These are the activations of a small neural network, seen along a few directions. Each row is one input.
Each table varies a few parts of the input and shows all the possible inputs, shuffled.
A made-up example of a description, with smaller parts first: line(6) and (point or ring(11) or (values(3) and ring(5))).
Shared parts are said once, and a part with two or three values counts as separate values.

Rows:
R1: [ -2.6 -16.6   0.9  -6.8  -1.2  -6.2  -3.7   4.6 -10.3   1.5  -5.9   9.0
  19.5   4.9  -0.2]
R2: [  0.8  -8.7   2.0  -8.2   6.2  -6.4  -3.6  -0.5 -17.5   0.9  -0.4   9.9
  17.2  11.7  -3.5]
R3: [ 41.4  45.1 -49.3  46.1 -50.8  14.9  49.5 -31.3  34.0 -29.5  13.5  10.7
 -74.3 -22.4   2.9]
R4: [-18.7  -0.2  11.7  -7.1  16.2   2.3   4.9  19.4  11.0  19.3  -6.2 -10.6
   7.8  -3.4  -5.2]
R5: [ -3.1 -10.0   1.2 -11.1  -2.6 -12.1 -19.2  -1.3 -18.4  -7.5   1.3  -4.1
  13.2   2.5  13.5]
R6: [ 43.7  11.1 -40.6  49.0 -40.2  28.0  35.0 -41.8  26.0 -28.7  19.9   0.0
 -75.8 -33.0 -14.0]
R7: [  4.3 -10.9  -1.5  -8.3  -2.0  -8.1 -16.6   7.5 -14.0   0.7  -1.2   4.6
  17.3   7.2  -4.5]
R8: [-11.8   5.4  10.3  -8.5  14.9  -0.3  -8.0  22.1   7.3  19.1  -1.6 -15.0
   5.3  -1.2  -9.7]
R9: [-10.8  -4.2  14.8  -4.3   8.5   3.2  -6.3   7.6   8.6   7.0  -9.1   2.5
  13.6   4.7   1.7]
R10: [ -9.9 -15.7   3.5  -9.5  -1.7 -10.0  -6.1  -4.1 -14.9  -6.6  -3.7   0.2
  15.3   0.2  17.7]
R11: [ -6.5  -7.8   4.7 -10.8   5.7 -10.2  -6.0  -9.3 -22.1  -7.3   2.1   1.0
  13.2   7.0  14.4]
R12: [ -3.9   1.5  13.0  -5.8   7.5   0.9 -19.1  10.3   5.0   6.4  -4.6  -1.8
  11.3   6.8  -2.7]
R13: [-7.5  3.6 16.1 -5.9 15.8  2.7 -6.1  2.4  1.5  6.1 -3.6  3.4 11.2 11.5
 -1.8]
R14: [-15.3   7.5  13.3  -8.7  23.5   1.4   5.1  14.3   3.9  18.5  -0.5  -9.7
   5.2   3.5  -8.7]
Q: Describe the family of inputs behind these rows.
A: values(2) or (values(3) and line(4))
Q: Change only the values(3) part in R2. List by row number the other rows that result.
A: R1, R7

Rows:
R15: [ 20.8  37.4 -21.1  24.9 -20.6   0.1  38.6 -23.9  18.1 -18.4   9.1   5.9
 -46.8  -8.7  11.5]
R16: [-19.4  21.6  38.1 -31.6  26.2 -20.1 -18.4  54.3   2.5  43.0 -26.0   8.3
  56.7  40.1 -17.6]
R17: [ 14.7  37.3 -21.6  22.7 -23.8   0.5  34.8 -22.1  16.4 -19.1   3.3   6.8
 -46.3  -9.1  11.4]
R18: [ 28.8  -3.4 -25.6  23.3 -23.1  14.7  10.7 -21.1  14.2 -13.6   7.8  -1.1
 -44.6 -21.7 -15.5]
R19: [-23.2 -54.1  38.7 -34.8  16.9 -19.6 -70.5   4.4 -35.5  -5.6  -9.8  -8.6
  61.8  14.5  21.0]
R20: [-22.4  -6.9  17.6 -41.4  13.7 -42.0 -36.6  31.8 -42.4  19.6 -15.3  22.2
  75.5  39.2  18.0]
R21: [ 25.4  -6.8 -26.5  24.5 -27.0  19.5   9.7 -19.6  15.0 -12.8  12.5  -2.4
 -42.4 -19.4 -16.0]
R22: [ 28.0  -4.9 -25.6  26.5 -24.8  21.9  10.5 -25.4  14.0 -11.8  11.6  -1.4
 -39.2 -24.7 -15.5]
R23: [ 26.9  -0.9 -19.3  28.4 -20.6  16.0  13.4 -26.7  10.7 -17.2   9.9  -3.3
 -50.1 -22.4 -16.3]
R24: [ 32.9  -0.5 -18.8  30.6 -17.3  15.3  17.4 -28.5  12.5 -16.5  15.6  -4.1
 -50.6 -21.8 -15.9]
R25: [ 11.7  33.9 -22.5  23.8 -27.8   5.5  34.0 -20.5  17.2 -18.5   7.9   5.7
 -44.4  -6.9  10.9]
R26: [ 16.0  33.9 -28.0  20.6 -28.1   6.4  32.4 -20.7  19.8 -13.9   5.0   9.0
 -35.7 -11.2  12.6]
R27: [ 17.8  34.0 -21.9  25.9 -24.5   5.1  37.8 -22.3  18.9 -17.8  13.6   4.9
 -45.0  -6.5  11.0]
R28: [ 16.4  35.5 -28.0  17.5 -26.3  -1.1  32.5 -16.5  20.0 -15.5   1.2   9.0
 -40.7  -8.2  12.6]
R29: [-29.4 -20.0  37.0 -25.5  60.9  14.1 -32.3  44.2  11.7  40.4  -6.2 -11.9
  44.1  18.0 -43.0]
R30: [ 15.4  28.8 -32.3  22.3 -32.0   3.8  31.8  -4.4  21.2 -17.2   3.8   6.8
 -32.0  -8.4  11.6]
R31: [ 20.4  35.9 -21.1  27.8 -22.3   7.3  38.5 -28.0  17.9 -16.8  12.8   5.9
 -41.8 -11.6  11.5]
R32: [-21.5  -8.0  26.4 -27.7  23.6 -16.3  -7.9   7.2 -29.6   6.8 -24.5  35.3
  65.4  44.0  21.6]
R33: [-85.5 -25.6  52.5 -57.9  56.8 -35.4   3.2  26.4 -32.2  30.5 -13.4 -34.0
  58.5   3.3  45.4]
R34: [ 27.4 -10.5 -29.8  28.4 -28.6  19.3   9.7  -9.2  15.3 -15.1  10.6  -3.8
 -35.4 -21.9 -16.8]
R35: [ 18.5  32.3 -31.4  21.2 -28.0  -1.3  32.7  -5.9  20.4 -17.9  -0.9   7.9
 -34.0 -10.6  12.2]
R36: [-26.5 -14.6   5.9 -47.6  15.4 -39.8 -22.8   0.9 -66.8 -16.2  -2.2   1.7
  58.5  26.9  48.0]
R37: [-14.1 -57.2   9.2 -40.2  19.5 -24.2 -47.7  -4.4 -72.7 -13.9   5.4 -10.1
  55.8  12.1  16.9]
R38: [-42.1  23.0  33.7 -32.5  56.6  -1.9  -7.1  49.7  17.4  37.3 -14.3  -0.3
  46.8  32.7 -11.9]
R39: [ 14.3  35.8 -21.7  25.7 -25.6   7.9  34.7 -26.2  16.2 -17.5   7.1   6.8
 -41.3 -12.1  11.4]
R40: [ -8.4 -51.8  29.9 -20.4  27.9  -0.1 -33.5   1.9 -35.8   9.5 -16.6  23.2
  62.8  29.0 -10.3]
R41: [ 23.6  -4.3 -20.1  29.6 -24.5  20.8  12.5 -25.2  11.5 -16.4  14.5  -4.5
 -47.9 -20.2 -16.8]
R42: [-63.8  22.4  51.4 -35.3  62.2  -2.0 -14.0  52.4  13.9  52.1 -16.9 -38.6
  33.1   6.5  14.1]
R43: [-35.8 -11.4  35.2 -41.9  12.8 -35.3 -45.3   9.6 -29.5  -8.1 -17.7   3.1
  64.5  29.1  52.3]
R44: [ 13.3  32.0 -28.9  18.6 -30.3   3.9  31.6 -14.9  20.7 -14.9   5.8   7.9
 -38.8  -6.0  12.1]
R45: [ -6.7 -21.3  41.5 -24.2  30.4  -4.4 -43.7  48.5  -3.2  46.0 -17.9  -3.4
  54.0  25.4 -48.6]
R46: [ 30.9  -7.1 -29.0  27.1 -24.7  14.5  10.6 -10.7  14.5 -15.9   5.8  -2.5
 -37.7 -24.3 -16.3]
R47: [ 32.1  -2.0 -18.8  33.7 -19.0  22.3  17.3 -32.6  12.3 -14.7  19.3  -4.3
 -45.2 -24.7 -15.9]
R48: [ 18.1  30.7 -31.4  24.2 -29.8   6.3  32.6 -10.2  20.2 -16.3   2.9   7.9
 -28.9 -13.7  12.1]
R49: [ 30.1  -8.5 -28.9  30.4 -26.4  21.8  10.5 -15.0  14.3 -14.1   9.7  -2.7
 -32.2 -27.3 -16.3]
R50: [  3.6 -27.6  23.2 -19.9  17.3   1.0 -45.7  30.4  -5.6  17.1  -8.7  20.6
  47.5  23.0 -34.7]
R51: [ 26.1  -2.4 -19.3  31.6 -22.3  23.0  13.3 -30.9  10.5 -15.4  13.7  -3.5
 -44.7 -25.3 -16.3]
R52: [-51.8 -19.0  54.5 -28.6  66.4  13.6 -38.3  47.2   8.3  55.0  -9.1 -49.9
  30.3  -7.8 -16.0]
R53: [-73.2 -68.3  55.7 -50.9  61.0 -19.5 -21.8  20.9 -38.0  33.0  -5.6 -45.8
  55.8 -11.8  14.4]
R54: [ -9.3  15.7  19.8 -27.2  13.2 -15.0 -20.2  35.9   0.4  14.2 -16.6  32.5
  50.2  37.7  -3.3]
R55: [ 29.6  -3.9 -19.6  31.7 -21.2  20.1  16.5 -27.0  13.3 -15.8  20.1  -5.3
 -48.4 -19.6 -16.4]
R56: [-10.0 -49.3  21.0 -33.6  17.9 -26.6 -61.6  26.0 -48.0  22.3  -7.4  10.2
  72.8  24.5 -13.2]
Q: The inputs of R33 and R53 match in every part but one. If R17 is changed in the same way as R33 into R53, which row does it become?
A: R23
Q: The inputs of R41 and R25 match in every part but one. If R50 is changed in the same way as R41 into R25, which row does it become?
A: R54
Q: Describe the family of inputs behind these rows.
A: values(2) and (line(9) or (values(3) and line(4)))
Q: Change only the values(2) part in R21. List by row number the other rows that result.
A: R44
Q: A walk changes only the line(4) part. It starts at R31 and steps to R39. List the rest of the walk in order.
A: R26, R48
Q: Change only the values(2) part in R36. List by row number the other rows that result.
A: R37

Rows:
R57: [-21.1 -16.4  21.0 -14.5  19.2   1.6 -24.6  18.3   2.7  15.4  -3.5 -13.7
  21.5  -0.1  -2.4]
R58: [-16.8   4.4  19.8 -18.9  19.5  -8.9 -14.2  23.9   1.1  17.7 -10.2  -3.7
  20.9  13.5  -4.4]
R59: [-12.6 -19.1  17.2 -11.9  22.3   3.4 -11.0  20.8   0.1  18.0  -5.4  -1.5
  27.3   7.2 -17.3]
R60: [-25.1  -1.5  20.6 -20.9  20.8 -13.9  -0.1  11.5  -9.5  11.8  -5.5  -3.3
  22.7  11.6   8.7]
R61: [-13.7 -14.7   9.9 -15.7   7.3 -10.0 -10.1   8.1 -16.5   8.4 -11.3   9.6
  32.2  11.0   8.0]
R62: [ 36.3  19.1 -27.4  48.1 -32.9  32.7  33.6 -32.1  42.0 -19.6  12.6   4.3
 -67.3 -26.5 -16.5]
R63: [-29.0   0.6  18.2 -21.2  20.9 -10.3  -7.8  10.3  -9.0   8.8  -2.1  -9.1
  22.7   7.9  17.7]
R64: [-11.9 -17.1   7.8 -16.9  11.1  -9.1  -6.7  10.0 -15.6   2.7 -10.2  10.5
  33.8  13.2   5.3]
R65: [ 41.6  11.2 -47.8  40.6 -41.2  17.5  34.2 -34.6  13.0 -26.5  21.2  -5.5
 -70.9 -33.2 -11.3]
R66: [ 26.9  35.6 -29.2  40.1 -28.9  19.0  50.2 -39.4  29.1 -25.3  13.8   8.9
 -64.6 -17.4   6.0]
R67: [ 46.5  22.5 -51.2  39.3 -54.6   7.8  28.7 -30.3  14.0 -32.6  19.3   7.1
 -61.6 -22.6  -1.9]
R68: [ 35.5  19.5 -35.9  42.1 -43.1  18.9  37.2 -41.7  24.4 -34.6   7.1  16.6
 -58.6 -18.6   7.3]
R69: [-12.0 -24.1  17.9 -17.3  19.6  -7.1 -18.8   5.3 -19.0   7.9  -2.2  -7.1
  20.0   5.5  -6.2]
R70: [-14.3   6.4  15.6 -15.4  19.1  -4.5 -12.0  23.1  -1.9  23.0  -9.7   1.6
  24.9  14.7  -6.9]
R71: [-24.3   2.7  20.9 -18.5  20.7 -11.8  -2.7  11.9 -10.3  10.8  -6.1  -8.5
  25.6   9.3  16.1]
R72: [-17.0 -18.6  23.5 -14.2  18.8  -1.9 -16.7  19.5   2.3  18.4  -7.0  -7.7
  21.6   3.7 -11.8]
R73: [ -6.7 -12.6  14.1 -18.8   6.1 -16.5 -23.8   8.7 -17.3   2.1  -4.2   5.0
  29.0  15.4   2.9]
R74: [ 37.0  17.5 -42.7  44.6 -42.1  22.6  36.6 -20.3  35.3 -16.0  16.5  -6.0
 -70.1 -36.4 -17.4]
R75: [-16.2 -16.6  14.0 -19.1   7.7 -14.2 -12.3   8.9 -13.5   3.1 -11.8   4.3
  28.3   9.8  10.5]
R76: [ 46.0  24.1 -36.3  42.8 -45.6  17.7  25.6 -42.0  20.6 -36.2  15.5  17.5
 -58.7 -12.7  -0.9]
R77: [ 36.1  17.9 -50.8  38.7 -52.1   9.1  40.1 -30.1  17.9 -31.0  10.9   6.3
 -61.4 -28.4   6.3]
R78: [ -2.4 -13.0   7.8 -16.6   9.4 -11.2 -18.2   9.9 -19.5   1.6  -2.6  11.2
  34.7  18.9  -2.5]
R79: [-20.9  -1.9  14.4 -18.7  24.2  -8.8   5.5  12.7 -11.6  11.4  -3.9   2.8
  28.2  15.0   3.6]
R80: [-16.1 -21.8  15.5 -17.7  19.8  -3.6 -26.6   4.1 -18.4   4.9   1.3 -13.0
  20.0   1.7   3.1]
R81: [ -9.5 -22.2  13.8 -13.9  19.3  -2.8 -16.6   4.5 -22.1  13.3  -1.7  -1.8
  24.0   6.7  -8.7]
R82: [-16.2 -14.4  23.8 -11.6  19.0   0.1 -19.4  20.0   1.5  17.4  -7.6 -13.1
  24.5   1.2  -4.2]
R83: [ 27.7  34.0 -44.2  36.7 -37.9   9.1  53.0 -27.8  22.6 -21.7  17.6  -1.3
 -67.5 -27.2   4.9]
R84: [-11.2 -19.9  18.2 -14.8  19.7  -5.1 -21.5   5.7 -19.8   6.9  -2.8 -12.3
  22.9   3.0   1.4]
R85: [-10.8 -10.4  11.7 -19.2   6.4 -12.9 -31.5   7.5 -16.8  -0.9  -0.7  -0.9
  28.9  11.7  12.1]
R86: [-14.5 -16.6  19.3 -10.7  18.5   2.5 -14.5  18.7  -0.8  23.8  -6.5  -2.4
  25.6   4.9 -14.4]
R87: [ 36.2  42.5 -30.5  42.8 -31.4  25.1  35.9 -26.9  40.4 -20.1   9.4   8.9
 -67.7 -16.2  -8.4]
R88: [-20.2 -14.5  11.7 -19.5   7.9 -10.7 -19.9   7.7 -13.0   0.2  -8.3  -1.5
  28.2   6.1  19.5]
R89: [ 41.0  12.8 -32.8  44.1 -32.0  27.5  31.2 -46.5  19.5 -30.1  17.4   4.8
 -68.1 -23.3 -10.4]
R90: [-12.5   4.0  13.5 -16.6  22.9  -3.7  -8.6  25.2  -1.0  17.3  -8.6   2.6
  26.5  17.0  -9.7]
R91: [-16.0   8.7  20.1 -16.4  19.5  -6.9 -16.9  24.4   0.4  16.6 -10.8  -9.0
  23.8  11.2   3.1]
R92: [-22.6   0.5  16.5 -17.4  20.4  -9.6   2.0  10.7 -12.5  17.1  -5.1   1.9
  26.7  12.8   6.3]
R93: [-20.9   6.5  17.4 -19.2  19.8  -5.4 -22.0  22.7   1.5  14.6  -6.7  -9.6
  20.9   9.8   4.9]
R94: [ 36.8  40.7 -45.6  39.4 -40.5  15.1  38.9 -15.2  33.8 -16.5  13.2  -1.4
 -70.5 -26.2  -9.4]
R95: [ -4.2 -10.6  10.0 -15.4   5.7 -12.1 -21.6   7.9 -20.3   7.4  -3.7  10.3
  33.0  16.7   0.3]
R96: [ -5.9  -8.3  14.4 -16.4   6.1 -14.5 -26.5   9.2 -18.1   1.0  -4.8  -0.2
  31.9  13.1  10.4]
R97: [-15.3 -12.5  14.3 -16.7   7.6 -12.2 -14.9   9.3 -14.3   2.1 -12.3  -0.9
  31.1   7.4  17.9]
R98: [ -7.6 -24.6  11.6 -15.1  23.0  -1.8 -13.1   6.5 -21.2   7.5  -0.5  -0.8
  25.7   8.9 -11.6]
Q: Describe the family of inputs behind these rows.
A: ring(6) and (values(2) or line(5))
Q: The inputs of R85 and R80 match in every part but the ring(6) part. If R76 is changed in the same way as R85 into R80, which row does it become?
A: R89
Q: The inputs of R64 and R79 match in every part but the ring(6) part. If R77 is changed in the same way as R64 into R79, which row does it become?
A: R83
Q: Change only the values(2) part in R62. List by row number the other rows that result.
A: R74
Q: Change only the line(5) part in R93. List by row number the other rows that result.
A: R58, R70, R90, R91

Rows:
R99: [-28.3   6.6  22.8 -28.7  24.0 -16.5  -8.4  51.6   8.3  35.1 -19.2   3.4
  43.9  21.7 -10.2]
R100: [-40.3   7.6  39.3 -38.5  33.0 -18.8 -35.7  29.0  -5.9  16.3 -12.2  -1.4
  52.1  29.8  22.5]
R101: [  3.6 -63.8   4.8 -30.6  -7.5 -30.4 -57.8  -9.1 -64.3 -19.2   3.8  12.1
  54.1  16.8   8.4]
R102: [-46.5 -11.7  30.3 -24.6  38.7  -1.3 -12.0  36.7   5.8  41.1  -4.7 -31.9
  25.0  -7.9  -3.5]
R103: [-28.1   3.0  25.6 -26.3  32.5 -10.1   3.2  41.7   4.3  34.0 -18.7  11.7
  45.8  26.4 -14.5]
R104: [-46.4 -15.4  33.2 -22.3  47.6   5.5  -0.1  26.4   1.6  40.2  -4.1 -23.6
  27.0  -3.2  -7.7]
R105: [ 50.5  34.9 -49.0  54.5 -55.6  19.8  52.0 -52.3  22.1 -32.3  14.5  19.7
 -81.0 -21.6  -1.3]
R106: [-37.7 -31.0  41.9 -43.0  25.7 -34.7 -36.0  18.6 -38.5  11.4 -18.5 -12.3
  59.6  16.6  28.0]
R107: [-10.4  23.6  17.7  -2.4  37.2  13.4  10.4  25.2  20.0  33.0   2.5 -19.2
  -9.5   2.2 -32.8]
R108: [ 40.2  19.6 -53.2  47.1 -38.3  27.9  51.1 -44.5  29.3 -42.9  18.2   5.9
 -81.5 -31.4  -1.5]
R109: [ 49.9  38.6 -51.3  51.2 -63.9  14.3  41.4 -43.3  25.5 -31.7  13.7  11.3
 -82.1 -26.2   2.3]
R110: [  4.2 -67.8   7.4 -28.0   1.0 -24.2 -46.5 -19.3 -68.5 -19.9   4.2  20.2
  55.9  21.8   5.0]
R111: [ 45.5  24.6 -49.1  53.9 -49.4  26.3  51.7 -45.6  28.2 -37.5  21.6   8.0
 -77.3 -27.5  -2.5]
R112: [-18.0 -25.9   8.1 -39.5  10.4 -31.0 -45.7  18.0 -53.4  -2.3 -11.8   6.9
  71.6  24.2  31.2]
R113: [-10.9  26.9  14.8  -5.0  28.5   6.8  -1.4  35.1  23.8  34.2   1.8 -27.8
 -10.9  -2.4 -28.3]
R114: [-17.8 -29.9  10.9 -37.2  18.9 -24.8 -34.5   7.8 -57.8  -3.1 -11.5  14.8
  73.9  29.0  27.5]
R115: [-40.3   4.0  42.3 -36.2  41.7 -12.4 -24.3  18.9 -10.2  15.4 -11.9   6.6
  54.2  34.6  18.5]
R116: [ 52.1  33.9 -50.4  52.3 -61.3  13.2  40.6 -40.7  31.1 -33.3  18.3   8.6
 -79.2 -32.1   0.4]
R117: [-10.5 -10.8  30.6  -4.1  25.7  18.6 -33.6  34.4  26.6  32.5 -12.8 -15.4
  16.9  -0.5 -30.9]
R118: [ 44.8  28.4 -51.5  50.6 -57.9  20.6  40.8 -36.3  31.7 -36.8  20.7  -0.5
 -78.4 -32.1   1.2]
R119: [-37.6 -35.0  44.9 -40.7  34.4 -28.4 -24.7   8.4 -42.9  10.6 -18.2  -4.5
  61.9  21.4  24.4]
R120: [ 52.7  30.2 -48.0  55.6 -52.9  18.8  51.3 -49.8  27.6 -34.0  19.1  17.1
 -78.0 -27.5  -3.1]
R121: [ 39.5  23.4 -55.6  43.8 -46.8  22.2  40.1 -35.2  32.8 -42.2  17.4  -2.6
 -82.6 -36.1   2.2]
R122: [-10.0 -14.2  33.5  -1.7  34.2  25.3 -22.0  24.5  22.8  31.4 -12.3  -6.9
  18.5   4.2 -35.2]
Q: Describe the family of inputs behind these rows.
A: values(2) and (line(4) or line(8))
Q: The inputs of R104 and R102 match in every part but the values(2) part. If R105 is changed in the same way as R104 into R102, which row does it become?
A: R109
Q: Change only the line(4) part in R105. List by row number the other rows that result.
A: R108, R111, R120
Q: Change only the line(4) part in R109. List by row number the other rows that result.
A: R116, R118, R121
